A small network was shown many inputs. Here are its activations along a few directions, one row for each input.
Each table varies a few parts of the input and shows all the possible inputs, shuffled.
Descriptions start from the smaller parts, as in this example, which fits no table here: one of 3 separate values, together with either a single point or one of 9 places along a line or (one of 5 places around a ring, together with one of 6 places along a line).
Shared parts are said once, and a part with two or three values counts as separate values.

Other details of the inputs vary at random and push rows far along two fixed directions, the same in every table; ignore that.

Table:
R1: [-36  21  13 -19   8  16 -31  14 -20 -21  -6 -15  46]
R2: [ 10 -40  17  10  -2 -15 -10   9 -39  -2  -7 -30 -40]
R3: [ 94   0  -4   9 -34   0  32 -10  30  70   8  27 -42]
R4: [  7 -45   5  18  -2 -24  -3  15 -23 -17  -3 -16 -40]
R5: [ 18 -49  19  13 -13 -21  -2  17 -27 -29   1 -10 -25]
R6: [ 13  52 -32 -11 -38  35   0 -17  52  62   3  49  20]
R7: [-35  26  -6  -3  45  -4  -4  -2   5 -23   3   1  41]
R8: [ 12 -38   3  36   5 -17   3   5 -22 -20  -5 -15 -40]
R9: [-31  25   4   0  40  12 -25  -2 -12  -5 -15 -19  45]
R10: [-46  26 -16 -24  16   7   1  -2   4 -22   3 -23  31]
R11: [ 23 -44  10  31  20 -25   5   2 -20 -13  -9 -13 -27]
R12: [-42  31  -3   5  26  22 -26   1 -15 -12 -10 -21  31]
R13: [ 22  68 -25  -3 -22  28  -7   8  49  51  16  57  12]
R14: [-40  22   3 -21  13   0 -10  14  -3 -39  13   5  42]
R15: [ -3 -55   0  -1 -13 -25  17 -16 -18 -10  -3 -18 -37]
R16: [-36  23  -2 -29   7  10   4   1  -1 -34   6 -17  46]
R17: [ 72  -8  36   7 -38  15  19   1  44  62  -9  52 -60]
R18: [ 16 -30   1  18   4 -17  29 -15 -18 -18   3 -31 -42]
R19: [ 13 -53   5  13   9 -27  26 -29 -15  -5  -8 -16 -23]
R20: [-49   6  -4 -29  -3   8  -3 -11   0 -28   0  -3  50]
R21: [ 18  61 -23 -21 -30  22 -13  18  48  54  18  56  13]
Description of these inputs: either a single point or (one of 4 places along a line, together with one of 5 places along a line).

Table:
R22: [-18  42 -15   6  11  13 -25   4  12  14   0  14  19]
R23: [-24  31 -21 -10 -10  12 -17   6   6   6  13  21  27]
R24: [ 79 -20   6  11 -50   2  -7  25  -4  56   1  10 -58]
R25: [-22  18 -10 -33 -13  13   7 -22  26  11  -4  11  40]
R26: [ 21 -87  30  24  -9 -35   6   7 -73 -42   0 -48 -59]
R27: [ 68 -21 -10  16 -41 -12   3  15   7  55  10  24 -67]
R28: [-24  37   3 -12   4  13 -14  19  24  -4   7  31  16]
R29: [ 74 -18  12  15 -39  -8  30  10  29  30  13  39 -65]
R30: [ -7  43   1   1   2  27 -35  13   0  15  -8   0  28]
R31: [-13  38  19 -17  -5  27 -25  28  12  -3  -2  17  24]
R32: [ 18 -91  33  27  27 -39  40 -33 -43 -25 -17 -46 -61]
R33: [ 13  47  -6 -23  17  -1   3  10   9   1  23   7  47]
R34: [-16  30  -5   4  23  13 -18   1  18  19  -7  25  30]
R35: [ 80 -12  -8  33 -31  -7  20  -5  16  47   6  22 -61]
R36: [ 16 -87   7  31   1 -47  36 -12 -51 -51   9 -40 -63]
R37: [-81 -33   1 -11  38 -19  16 -29 -48 -78  -3 -65  22]
R38: [-17  41 -14 -10   6  22   0 -22  18  19  -5  -2  23]
R39: [ -9  32 -12   7  24  15   1  -8  28  11  -7  19  35]
R40: [-21  34 -24 -24  -2  20   3 -11  21  19  -1  -7  22]
R41: [ 75 -19 -17  19 -40 -10  23   6  18  48  10  18 -62]
R42: [-11  19   4 -22 -16  19 -28  13   8   7  -7  14  45]
R43: [-73 -44   0  -1  47 -32  11 -15 -31 -92  -8 -48  33]
R44: [-81 -28  26 -13  51 -17  19 -16 -29 -88  -8 -55  11]
R45: [ -5  31  11   0  14  27 -29  11   6  20 -16  11  39]
R46: [-22  18 -12 -18  -8   5 -18   4  20   6   2  28  36]
Question: What is each input in this table made of?
Answer: either a single point or (one of 4 places along a line, together with either a single point or one of 5 places along a line)
Question: Change only the place on the line of 4 in R42. List by row number the other rows that result.
Answer: R25, R43, R46
Question: Change only the place on the line of 5 in R32. List by row number the other rows that result.
Answer: R25, R37, R38, R40
Question: Start at R40 and move only the place on the line of 4, one step at a time. The first step leads to R41. Which rows follow, in order?
Answer: R27, R24
